These are the activations of a small neural network, seen along a few directions. Each row is one input.
Each table varies a few parts of the input and shows all the possible inputs, shuffled.
A made-up example of a description, with smaller parts first: ring(8) and (point or line(11) or (values(2) and line(6))).
Shared parts are said once, and a part with two or three values counts as separate values.
In the rows, 128 means zero.

Other details of the inputs shift rows strongly along three fixed directions, in all tables alike. That doesn't count.

A family of inputs:
R1: [136 117 153 139 114 137 153 114 146 154 112  87 105]
R2: [149 127  97 124 129 112 114 142 112 149 121 123  82]
R3: [111 124 109 119 146 117 103 144 122 122 161 170 142]
R4: [ 91 147  91 126 179 167 131 151 167 136 134 157 156]
R5: [124 134 104 161 182 150 136 161 155 148 132 165 124]
R6: [154 109 126 153 157 147 125 140 184 171 112 127 110]
R7: [107 106 136 121  99 141 136 115 130 156 106 105  83]
R8: [126 126 152 130  83 152 167 108 111 141  96 110  85]
R9: [138 119  97 142 161 111 101 138 121 130 152 119 140]
R10: [ 64 126 153  95 106 169 162 113 135 143  92 109 163]
R11: [159 122  93 146 129 118 124 138 101 148 108 126  98]
R12: [114  97 141 124 130 162 165 137 172 185  85 114 111]
R13: [ 69 116 168  98 103 176 170 112 146 138 110 120 144]
R14: [131 105 138 130 133 109 133 121 143  61 121 144 129]
R15: [ 55 162 174 115 121 216 190 117 160  92 136 164 186]
R16: [182 125 110 152 139 103  97 127 134 150 118 108 122]
R17: [ 65 166 192 102 121 190 167 111 179 111 121 160 215]
R18: [163 110 119 129 129 105 120 146 120 155 118 114 115]
R19: [148 120 136 122 102 129 129 115 135 167  75 101 123]
R20: [142 114 117 131 166 134 116 158 172 166 118 173 147]
R21: [134 129 124 114 101 128 135 114 113 128 133 127  89]
R22: [ 95 142 150 120 135 132 132 120 124 103 163 139 169]
R23: [147 136 115 132 127 127 126 144  99 115 138 152 125]
R24: [192 125 155 121  70  89 108  93  89 106 145 118 115]
R25: [169 122 119 125 138 115 100 148 136 137 132 152 145]
R26: [167 120 121 154 146  91 117 135 127 153 136 111 108]
R27: [120 109 145 139 119 137 143 112 136 153 118  82  91]
R28: [ 76 122 134 140 141 157 145 131 168 181  89 104  96]
R29: [133 133 139 116 110  85 118 104 100  22 133 139 171]
R30: [146 136 159 106  58 100 140  87  76 119 109  78 134]
R31: [131 111 117 130 163 105 116 151 147  64 122 158 149]
R32: [178 126 127 149 135 110 103 134 139 150 117 107 112]
R33: [140 133  95 124 147 108 111 144 118 134 148 162 108]
R34: [141 109  86 133 131 102  93 136 108 151 124 117 100]
R35: [122 149 152 143  97 149 159 113 112 136  94  88  96]
R36: [120  96 106 128 160 136 123 161 147 177 107 121 110]
R37: [ 88 149 126 118 127 142 116 117 122  97 154 133 171]
R38: [148 122 131 122 129 101 124 135 116 131 145 145 144]
R39: [147 129 108 144 135 124 123 125 132 138 141 116  75]
R40: [124 127 116 131 162 125 108 148 128 113 168 137 156]
R41: [137 108 110 128 151 101 107 145 116 140 151 147 127]
R42: [121 138 166 125  60 116 130  76  89 102 141  76  93]
R43: [141 170 132 133 102 119 125 104  73  62 169 138 165]
R44: [147 133 145 134 117 115 131 123 120 132 127  92 128]
R45: [127 112 121 135 165  96 120 143 148  70 125 168 145]
R46: [112 155 115 127 153 132 125 134 136 115 160 159 136]
R47: [126 152 102 127 157 132 112 146 131 108 164 152 137]
R48: [119 146 138  98  89 107 101 114  75  72 175 144 157]
R49: [145 147 163 124  69 103 140  81  85 112 119  63 134]
R50: [129 138 116 133 144 134 134 147 116 120 145 180 140]
R51: [125 140  86 111 147 128 111 142 119 116 149 165 147]
R52: [ 80 121 130 135 139 166 141 139 166 176  86  93 100]
Description of these inputs: line(4) and (point or (values(2) and line(6))).
The inputs of R19 and R24 match in every part but the line(4) part. If R49 is changed in the same way as R19 into R24, which row does it become?
Answer: R1
The inputs of R45 and R14 match in every part but the line(4) part. If R41 is changed in the same way as R45 into R14, which row does it become?
Answer: R13
Change only the line(6) part in R11. List by row number the other rows that result.
Answer: R10, R19, R30, R34, R51
Change only the values(2) part in R17. List by row number the other rows that result.
Answer: R20
Which other rows agree with R40 in the line(4) part? List them by row number.
Answer: R2, R18, R23, R25, R31, R32, R35, R36, R44, R47, R48, R52

A family of inputs:
R53: [148  75  69 178 242 145 115 199 229 209  91 146 102]
R54: [119 133  97 136 184 139 109 159 150 107 176 179 167]
R55: [ 95 126 153 115  78 148 160 101 119 182  66  63  82]
R56: [ 57 152 164  87 105 180 161 115 139 114 123 143 194]
R57: [155 140 187 120  51 107 149  76  92 104 102  82 115]
R58: [ 60 141 187  87 109 185 172 113 170 117  99 139 211]
R59: [124 151 187  97  35 110 144  68  70  98 116  75 135]
R60: [192 112 110 153 134  89 106 135 117 143 125 120  91]
R61: [ 55 113 116 131 178 221 181 168 218 218  59 141 111]
R62: [110 138  95 112 156 133 103 151 114 111 186 179 168]
R63: [122 158 121 112 123 130 116 127  91  75 198 179 162]
R64: [156 140 105 130 146 111 101 142 107  91 188 179 152]
R65: [168 137 102 141 158  89  84 140 106  73 201 167 161]
R66: [139 138 110 138 123 108 110 121  92 113 166 120  99]
R67: [195  87  97 159 136  78 100 139 126 196  85  76  53]
R68: [100 126 174 131  96 154 171 100 154 158  61  67 102]
R69: [162 119  93 156 140  96 101 134 106 144 143 107  74]
R70: [178  94 117 143 102  47 106 112  88  89  92  90  62]
R71: [ 98 151 145 108 135 164 144 132 143  91 154 180 194]
What is each input in this table made of?
Answer: point or (values(3) and line(6))
Change only the values(3) part in R61. List by row number the other rows that result.
Answer: R55, R69
Change only the line(6) part in R57. List by row number the other rows that result.
Answer: R60, R61, R63, R64, R71
